(118, 141, 131, 116, 129, 154) => 154, 141
(136, 112, 117, 151, 111) => 151, 136
(110, 99, 103, 118, 138, 154) => 154, 138
(135, 150, 121, 137, 136, 123, 111) => 150, 137
((126, 144, 126, 152), (128, 132, 123, 128)) => 152, 144
((120, 142, 121, 128, 106), (108, 147, 125, 106, 108)) => 147, 142
(109, 102, 125, 147, 138, 126, 140) => 147, 140
((125, 123, 128, 122, 128, 123, 126), (104, 121, 125, 144, 133, 114, 147), (113, 119, 134, 140, 149, 142, 124)) => 149, 147
(109, 119, 151, 136, 156, 105, 140) => 156, 151
((136, 122, 102, 134), (128, 129, 123, 129)) => 136, 134
---
array([[115, 127, 132, 125],
       [ 98, 128, 121, 126]]) => 115

array([[134, 149, 111, 137, 113],
       [112, 116, 113, 146, 123]]) => 112

array([[114, 130, 127, 113, 139, 128],
       [130, 119, 114, 155, 114, 117],
       [149, 138, 100, 131, 147, 130]]) => 113

array([124, 104, 154, 121]) => 121

array([[133, 124, 115, 140, 147],
       [138, 128, 118, 144, 143],
       [135, 122, 124, 104, 129]]) => 115

array([[124, 125, 103, 120, 121, 125],
       [120, 128, 122, 126, 130, 123],
       [130, 129, 122, 119, 129, 124]]) => 119

array([[131, 131, 129, 126],
       [135, 151, 122, 106]]) => 122

array([152, 106, 150, 134, 105]) => 106
---
[[133, 131, 126, 134, 132, 102, 118],
 [139, 137, 137, 125, 142, 99, 113],
 [133, 136, 133, 129, 118, 140, 152]]	133

[[133, 119, 122, 128, 106, 140],
 [141, 124, 115, 137, 120, 118]]	133

[129, 109, 150, 127]	129

[[155, 124, 149, 131, 116, 114, 128],
 [129, 120, 120, 117, 116, 120, 127],
 [123, 124, 125, 125, 125, 123, 122]]	155

[134, 124, 102, 130, 137, 133]	134

[[138, 149, 148, 148, 148, 148],
 [129, 140, 147, 147, 148, 148]]	138
---
array([149, 134, 109, 119]) yields 134

array([[131, 132, 148, 125, 121, 111, 117],
       [136, 156, 136, 123, 126, 114, 115],
       [144, 127, 112,  98, 105, 125, 120]]) yields 127

array([139, 148, 105, 139]) yields 148

array([139, 121, 153, 128, 125, 145]) yields 121

array([[121, 130, 122, 120],
       [125, 104, 130, 115],
       [142, 140, 143, 148]]) yields 140

array([104, 110, 157, 101]) yields 110
---
109,130,114,133
137,129,149,126
116,157,156,140
yields 157

126,130,129,128,126,125,133
132,129,133,115,124,139,145
147,112,131,150,108,139,147
yields 108

121,136,137,116,119
153,157,153,149,137
133,124,127,112,109
yields 127

134,126,130,135,136,129,130
124,124,118,116,126,129,123
115,138,136,123,106,124,137
yields 106

99,127,140,134,131
139,126,116,136,123
135,133,132,123,145
yields 132

143,126,130,117
118,154,137,113
117,132,137,124
yields 132

132,124,107,142
140,129,100,132
135,139,129,131
yields 139

128,134,126,142,131,134,132
116,117,125,119,142,126,133
102,115,130,119,131,137,140
yields 131
---
[139 122 149 121] --> 139
[116 135 126 134 134 106 135] --> 116
[153 126 117 115 128] --> 153
[128 130 114 145 107] --> 128
[111 127 126 128 127 131 150] --> 111
[134 106 111 119 117 121 144] --> 134
[105 126 112 104 130 140 116] --> 105
---
[[100 146 102 144 104 147 107]
 [156 116 150 119 126 116 148]
 [152 115 147 118 128 118 147]] result: 156, 152

[128 123 124 151 117 113 152] result: 152, 151

[[157 127 121 125]
 [151 121 120 129]] result: 157, 151

[[127 106 132 128 130]
 [125 137 139 125 125]] result: 139, 137

[139 102 107 142 114 153 105] result: 153, 142

[ 99 130 125 127 128 124 125] result: 130, 128
---
[131 121 151 126 124]
151, 151

[138 152 132 140 118 102 109]
140, 152

[124 123 156 142 149]
156, 156

[134 102 127 118 118]
127, 134

[[149 113 132 155 131 124 116]
 [117 139 130 116 139 126 128]
 [143 117 129 157 137 133 115]]
116, 157

[128 127 147 107 113 101 132]
107, 147
---
[[128 129 128 128 122 117]
 [130 152 131 126 124 110]
 [115 119 138 125 129 119]] -> 152, 110

[132 110 142 100 141 118] -> 142, 100

[151 119 133 140 137 155 126] -> 155, 119

[107 105 131 128] -> 131, 105

[[150 115 112 130 129]
 [149 133 107 122 139]] -> 150, 107

[141  99 127 100 136] -> 141, 99

[[102 134 137 123]
 [148 113 115 131]] -> 148, 102

[[134 124 132 156 141 150 135]
 [111 137 117 147 146 135 139]] -> 156, 111

[140 124 123 110 107] -> 140, 107

[132 120 141 151] -> 151, 120
---
[136 124 108 127 150 126] yields 126

[[134 151 100 124 125 157 153]
 [121 107 106 132 145 151 107]
 [139 152 144 136 126 107 111]] yields 111

[125 129 105 129 135] yields 135

[132 101 109 112 151 155 146] yields 146

[[120 140 125 118 134 106]
 [121 125 123  98 117 125]
 [134 151 134 149 141 124]] yields 124

[107 116 128 150] yields 150

[118 151 116 130 137 142] yields 142

[143 133 116 121 158] yields 158
---
[151 116 120 143 112 144] out 151, 112

[[127 144 103 128 137 122]
 [134 109 132 125 139 122]] out 144, 103

[110 103 134 131 140] out 140, 103

[148 105 114 126 144] out 148, 105

[127 133 137 155] out 155, 127

[[134 138 126 147 130]
 [128 137 127 149 134]
 [130 146 119 135 127]] out 149, 119
---
[[115 158 123 124 123 130]
 [131 151 130 108 126 146]] Out: 115, 146

[106 142 103 107] Out: 106, 107

[127 107 154 123] Out: 127, 123

[120 107 127 126 108 118] Out: 120, 118

[[107 155 118 112 106]
 [128 136 121 113 125]] Out: 107, 125

[[124 148 136 130 128 131 102]
 [124 148 132 119 117 129 123]
 [129 124 138 127 120 128 138]] Out: 124, 138
---
[120 154  98 111] | 111

[[127 132 118 124 115 130 122]
 [127 127 120 134 140 128 128]
 [139 124 124 122 151 127 125]] | 118

[[133 150 128 107 134]
 [133 100 146 126 144]] | 107

[111 122 134 152] | 122

[150 139 101 129 118 129] | 118

[[114 132 125 126]
 [130 121 141 157]] | 121

[[134 152 131 146 118 147]
 [143 123 134 127 107 103]] | 107

[[114 144 131 152 108 118 106]
 [143 112 119 136 107 110 146]
 [ 99 153 134 138 114 150 103]] | 103

[117 140 104 148 120 138 132] | 117

[150 133 108 156 111 119 105] | 108
---
[127 116 114 106 123] --> 106
[150 126 127 125 115] --> 125
[127 119 108 105 125] --> 105
[109 152 125 148 129] --> 148
[150 112 134 148 134] --> 148
[106 145 158 136  99] --> 136
